These are the activations of a small neural network, seen along a few directions. Each row is one input.
Each table varies a few parts of the input and shows all the possible inputs, shuffled.
A made-up example of a description, with smaller parts first: one of 8 places around a ring, together with either a single point or one of 11 places around a ring or (one of 3 separate values, together with one of 6 places along a line).
Shared parts are said once, and a part with two or three values counts as separate values.

Other details of the inputs vary at random and push rows far along two fixed directions, the same in every table; ignore that.

Table:
row 1: [ -1   9   9   0 -16   1  -3 -40  16  31 -50  50  25 -18]
row 2: [-11   3 -16 -65  11  66  54  -1 -13  10  -3 -73  41  35]
row 3: [ 28  13  12  31   4 -16 -10 -33  43 -10 -52  26   7  -6]
row 4: [ 14 -11  13  36 -34 -54  -6 -15 -13  22 -14  69   1 -32]
row 5: [-82  28  -4  -1 -12  13 -43  42 -92  76  85  -9 -52 -17]
row 6: [ -2   1 -20 -44  14  32  59  39  18 -38  17 -79  27  39]
row 7: [ 14   3 -21 -56  31  53  37  16   0 -26  -6 -89  10  38]
row 8: [  8 -10   4 -18  -3   3  19  -2  28 -29 -39 -17  -7  17]
row 9: [ 16   6  22  36  -3 -15  -6 -29  42 -19 -57  24  13   1]
row 10: [ 14   9 -10 -16  17  26  20   0  19 -15 -31  -1  13  14]
row 11: [-83  17   0  -5 -13   0 -35  44 -89  71  91  -7 -73 -21]
row 12: [ 33  12   6  10  13 -12 -11 -20  45 -21 -31  45  24 -11]
row 13: [ 12   9 -15 -36  33  49  42  12   6 -23   5 -98  15  44]
row 14: [ 24   4  12  36   9 -43 -31 -47  51 -21 -41  62  14 -17]
row 15: [-60  20  -9   4   6   6 -33  60 -70  27  89  -7 -89 -15]
row 16: [ 24  -9  17  30 -17 -48  -7 -28  55 -21 -83  59 -10 -38]
row 17: [ 49   6  18  21  22 -22 -21 -39  51 -25 -41  72  19 -37]
row 18: [ 12  -5   8   8 -20  -9   5 -11 -22  11  -9  25  27   8]
row 19: [ 21   7  17  16   7 -11  -8 -15  41 -28 -33  43  28  -3]
row 20: [ 24   2  -6 -20  30  32  23  -6  18 -21 -30  -7  12   3]
row 21: [ 11   0  21  41   3 -42 -28 -40  46 -27 -42  58  17 -10]
row 22: [-11  16  -3  21  -7 -16 -48   7 -87  50  78  34 -45 -40]
row 23: [-11  -5 -24 -44  12  41  68  41   9 -31  -5 -76  11  38]
row 24: [ 19 -33 -29 -48  -8  53  39   9  -9   1  24 -77  55  46]
row 25: [ 30   6   6  10   1 -13 -16 -28  37 -12 -62  36   2 -12]
row 26: [  7  -1 -20 -46  42  36  35   6  10 -39  22 -88  28  48]
row 27: [ -2 -15  -7  22 -13  -4 -57   0 -58  44  79  26 -31 -51]
row 28: [ -7  -3  -7 -32   8  35  53  20  15 -32   2 -95   5  56]
row 29: [ 19  -1  16  14  -5 -13 -11 -23  35 -20 -67  33   7  -5]
row 30: [ 16 -32  15  37 -29 -24 -39 -24   2  24 -10  60  19 -28]
row 31: [-59  29 -11  11  11  16 -41  60 -76  33  84  -7 -69 -11]
row 32: [-11  -9  21  21 -24 -42   0 -29  26  30 -59  68   8 -41]
row 33: [-54  17  -8  32   1 -40 -43  31 -36  15  79  -4 -65 -29]
row 34: [ 17 -45   2  14 -29 -21   3  -4  10  18  -6  14  22 -13]
row 35: [-15  19  -6  26 -19 -23 -49  11 -79  55  67  44 -39 -30]
row 36: [-23 -27   3  26 -27 -23 -54  20 -55  51  74  27 -44 -30]
row 37: [ 11  -1   5 -17   9   6  22   6  32 -36  -4  -7  15  20]
row 38: [  8 -19 -12 -49 -12  31  65  16 -24 -11  15 -68  40  62]
row 39: [ 14  -2  16  36 -11 -33  12 -21  52 -22 -55  16  -3 -17]
row 40: [-14  -9 -14 -41  17  23  45  13  18 -45  19 -86  20  62]
Description of these inputs: one of 5 places along a line, together with either one of 3 separate values or one of 5 places around a ring.
The inputs of row 29 and row 7 match in every part but the place on the line of 5. If row 19 is changed in the same way as row 29 into row 7, which row does it become? -> row 17
Start at row 15 and move only the place on the ring of 5, one step at a time. The first step leads to row 37. Which rows follow, in order? -> row 40, row 28, row 8
List by row number the other rows that have the place on the line of 5 in common with row 4. -> row 6, row 16, row 23, row 32, row 33, row 34, row 39

Table:
row 41: [-19 -18   8  -3 -13 -10 -11  -4   3  -1  22   1  16  21]
row 42: [ 61 -34  -8 -54   3  72  74 -35  60 -30 -92 -31 111  45]
row 43: [-22   2  -5  -4  -1  -4 -17  41 -52   0  75  -2 -28  12]
row 44: [ 19 -37 -13 -40   7  39  25  11  18 -27   5 -43  29  32]
row 45: [ 14   5 -11 -40   3  45  45  10 -17  -1  -9 -21  57  41]
row 46: [ 51 -12  32  55 -37 -33 -32 -68  26  28 -93 112  33 -35]
row 47: [ 12 -15 -12 -32   4  18  33 -20   7  -6  18 -55  63  35]
row 48: [-24  44 -14  -3  52  11 -45  42  -1 -18  41 -37 -72 -11]
row 49: [-62  49   3  15  49   5 -33  32  -8 -17  53 -41 -66   5]
row 50: [ 38   5  15  38  -6 -47 -31 -30  -3   2   9  81   7 -45]
row 51: [-68   7  -4  14 -16 -21 -11  45 -31  31  62 -29 -37  -6]
row 52: [ -4  40  10  57  23 -41 -61 -13  27 -30 -26  39 -65 -36]
row 53: [ 41 -24 -18 -22   1  20  35 -14  -7  -8   7 -64  42  34]
row 54: [-12 -12  -7  -3 -20   2  30  34  -8  -3   7 -63 -11  22]
row 55: [-22  65  -5   7  50   3 -21  36  -1 -35  44 -19 -64   6]
row 56: [ 15  -1  29  42 -29 -33 -34 -72  33  35 -73 114  52 -32]
row 57: [  8  -8 -21  -4  13  11 -28  14 -41  26  76 -16 -18 -29]
row 58: [-10   2  -2   8 -10 -18  27  29   5 -17   0   3  -8   1]
row 59: [-35  -6 -18   7  -2  -3 -17  55 -26  22  57 -23 -53 -27]
row 60: [-19 -14  -1  16 -18  -8 -38  24 -55  20  62 -10 -44   4]
row 61: [  33  -11   41   46  -39  -55  -22  -68   30   23 -102  110  -10  -57]
row 62: [ -2   2 -13 -54   5  29  68  10  -9  -8 -26 -29  21  31]
row 63: [  45  -36   -3  -66    1   56   90  -33   65  -37 -104  -40   72   30]
row 64: [-39  10  16  18 -22 -37 -27 -27 -15  53 -14  64 -27 -42]
The inputs of row 57 and row 53 match in every part but one. If row 44 is changed in the same way as row 57 into row 53, which row does it become? -> row 60
What is each input in this table made of? -> one of 4 separate values, together with either a single point or one of 5 places around a ring
Which other rows does row 64 become when the choice among 4 separate values takes its other values? List them by row number. -> row 61, row 62, row 63
Which other rows does row 50 become when the place on the ring of 5 takes its other values? List them by row number. -> row 43, row 45, row 58, row 62
List by row number the other rows that have the choice among 4 separate values in common with row 49. -> row 41, row 47, row 51, row 56, row 64
